A small network was shown many inputs. Here are its activations along a few directions, one row for each input.
Each table varies a few parts of the input and shows all the possible inputs, shuffled.
Descriptions start from the smaller parts, as in this example, which fits no table here: one of 8 places around a ring, together with either a single point or one of 11 places around a ring or (one of 3 separate values, together with one of 6 places along a line).
Shared parts are said once, and a part with two or three values counts as separate values.
In the rows, zero is written as 100.

Other details of the inputs shift rows strongly along two fixed directions, in all tables alike. That doesn't count.
These rows show it; all are for the same input, with only those details redrawn:
52  70  98  70  108  94  98  150  107  64  98
145  128  110  146  93  105  104  47  90  129  99
140  126  110  142  95  105  104  52  90  128  100
53  73  100  71  109  95  99  149  106  69  99
56  72  98  74  107  95  98  145  107  64  97
142  129  111  143  96  105  105  49  89  134  101
68  121  131  83  130  107  112  123  83  185  137

A family of inputs:
row 1: 160  125  95  112  89  112  111  40  89  135  114
row 2: 76  123  136  77  133  106  108  122  79  190  134
row 3: 62  72  83  65  102  104  97  143  111  69  108
row 4: 142  83  65  123  65  101  86  68  115  22  66
row 5: 149  81  68  120  68  99  86  65  112  18  61
row 6: 86  118  125  68  127  113  112  116  81  186  142
row 7: 105  97  86  79  96  110  113  95  100  106  120
row 8: 100  105  107  96  106  100  94  105  95  110  94
row 9: 58  76  93  72  104  95  87  149  109  67  90
row 10: 119  88  84  149  74  80  85  77  121  20  53
row 11: 89  103  121  107  109  84  99  109  100  105  90
row 12: 83  103  116  115  107  85  103  109  102  105  94
row 13: 71  75  73  47  96  105  100  140  110  72  110
row 14: 110  113  114  123  102  85  93  90  100  106  80
row 15: 140  126  110  142  95  105  104  52  90  128  100
row 16: 91  122  110  54  122  115  114  113  83  189  145
row 17: 67  74  73  51  97  106  104  137  112  71  116
row 18: 134  137  117  152  95  91  95  57  96  140  87
row 19: 111  110  99  122  96  103  96  83  100  105  97
row 20: 140  79  70  126  69  101  96  65  113  20  72
Changing only one part turns row 11 into row 2. The same change can be made to row 10. Which row results?
Answer: row 19
Describe the family of inputs behind these rows.
Answer: one of 4 places along a line, together with one of 5 places around a ring

A family of inputs:
row 21: 149  120  98  118  89  97  104  55  97  117  94
row 22: 149  123  98  120  89  98  97  56  97  118  90
row 23: 155  126  95  145  84  108  114  32  94  120  108
row 24: 152  122  100  151  87  115  108  38  91  117  104
row 25: 152  127  93  150  83  112  94  42  95  119  95
row 26: 64  100  123  56  129  104  111  137  86  150  130
row 27: 87  60  80  73  88  88  96  125  115  15  75
row 28: 55  98  114  67  125  111  118  135  90  149  143
row 29: 125  129  133  160  102  80  94  65  94  124  75
row 30: 86  58  72  98  82  101  89  120  117  7  77
row 31: 58  104  106  60  120  104  116  136  98  153  141
row 32: 148  125  97  123  89  101  92  58  95  120  86
row 33: 63  106  119  60  128  105  94  145  88  156  119
row 34: 89  67  63  92  76  95  86  118  123  12  73
row 35: 86  58  86  80  91  94  89  128  111  14  72
row 36: 57  107  105  61  120  106  109  138  98  155  137
row 37: 64  102  124  61  130  107  100  143  86  153  124
row 38: 62  66  94  127  90  73  88  130  124  3  57
Describe the family of inputs behind these rows.
Answer: one of 2 separate values, together with either a single point or one of 8 places around a ring
Changing only the choice among 2 separate values turns row 24 into row 35. The same change can be made to row 31. Which row results?
Answer: row 21
Change only the choice among 2 separate values in row 37. List by row number the other rows that result.
Answer: row 30

A family of inputs:
row 39: 117  104  95  118  93  117  110  79  93  98  107
row 40: 76  86  89  70  98  88  104  128  116  87  105
row 41: 72  87  88  87  102  110  104  122  110  95  122
row 42: 109  106  120  130  107  93  88  93  100  107  82
row 43: 95  94  111  67  113  95  95  125  98  111  98
row 44: 150  109  78  145  74  112  90  48  100  62  79
row 45: 139  122  116  112  101  104  107  57  84  128  102
row 46: 115  118  110  90  104  100  92  99  95  143  100
row 47: 122  87  83  151  72  81  94  69  114  11  53
row 48: 76  78  104  67  108  93  114  126  104  87  115
row 49: 105  97  115  90  112  110  97  104  86  121  109
row 50: 109  93  96  85  97  90  99  100  102  75  83
row 51: 104  106  91  91  95  91  103  96  104  100  94
row 52: 76  101  115  112  104  88  108  115  107  108  108
row 53: 97  98  118  122  107  91  86  103  101  96  81
row 54: 142  120  104  117  95  93  115  56  99  130  108
row 55: 115  116  109  118  104  121  118  73  90  151  133
row 56: 84  114  120  119  108  91  111  103  101  132  115
row 57: 107  89  73  108  79  102  85  94  109  50  76
row 58: 94  91  108  90  109  118  95  117  90  112  110
row 59: 119  122  119  100  111  103  118  73  83  150  120
row 60: 59  86  111  95  110  87  95  135  103  78  86
row 61: 128  129  96  131  97  117  106  61  90  139  117
row 62: 68  86  92  57  102  90  94  139  106  83  91
row 63: 67  97  87  70  103  95  97  133  110  97  105
row 64: 95  111  102  83  107  101  86  118  100  134  105
row 65: 50  83  107  91  110  85  103  144  106  76  93
row 66: 101  108  104  100  108  116  90  106  91  134  113
row 67: 58  87  111  95  111  87  95  134  102  78  87
row 68: 84  106  92  85  102  97  103  113  112  120  118
row 69: 107  100  120  81  113  103  98  105  91  119  105
row 70: 117  68  63  112  68  98  70  100  120  4  56
row 71: 115  112  83  118  88  106  98  79  102  103  99
row 72: 121  106  107  109  100  110  106  73  82  110  103
row 73: 116  114  88  106  90  99  91  84  102  101  88
row 74: 70  78  99  72  110  103  110  128  94  86  112
row 75: 94  101  104  97  106  119  105  101  87  114  112
row 76: 67  82  81  80  97  101  99  130  117  83  112
row 77: 114  122  112  92  110  96  115  86  90  146  114
row 78: 146  83  81  136  73  101  106  50  107  39  85
Changing only one part turns row 45 into row 59. The same change can be made to row 62. Which row results?
Answer: row 51
Describe the family of inputs behind these rows.
Answer: one of 4 places along a line, together with either one of 2 separate values or one of 8 places around a ring
Change only the place on the ring of 8 in row 76. List by row number the other rows that result.
Answer: row 40, row 41, row 48, row 54, row 55, row 68, row 78
A walk changes only the place on the line of 4. It starts at row 42 and steps to row 60. List the rest of the walk in order.
Answer: row 65, row 52
Change only the place on the ring of 8 in row 69. List by row number the other rows that result.
Answer: row 43, row 46, row 49, row 58, row 64, row 66, row 70
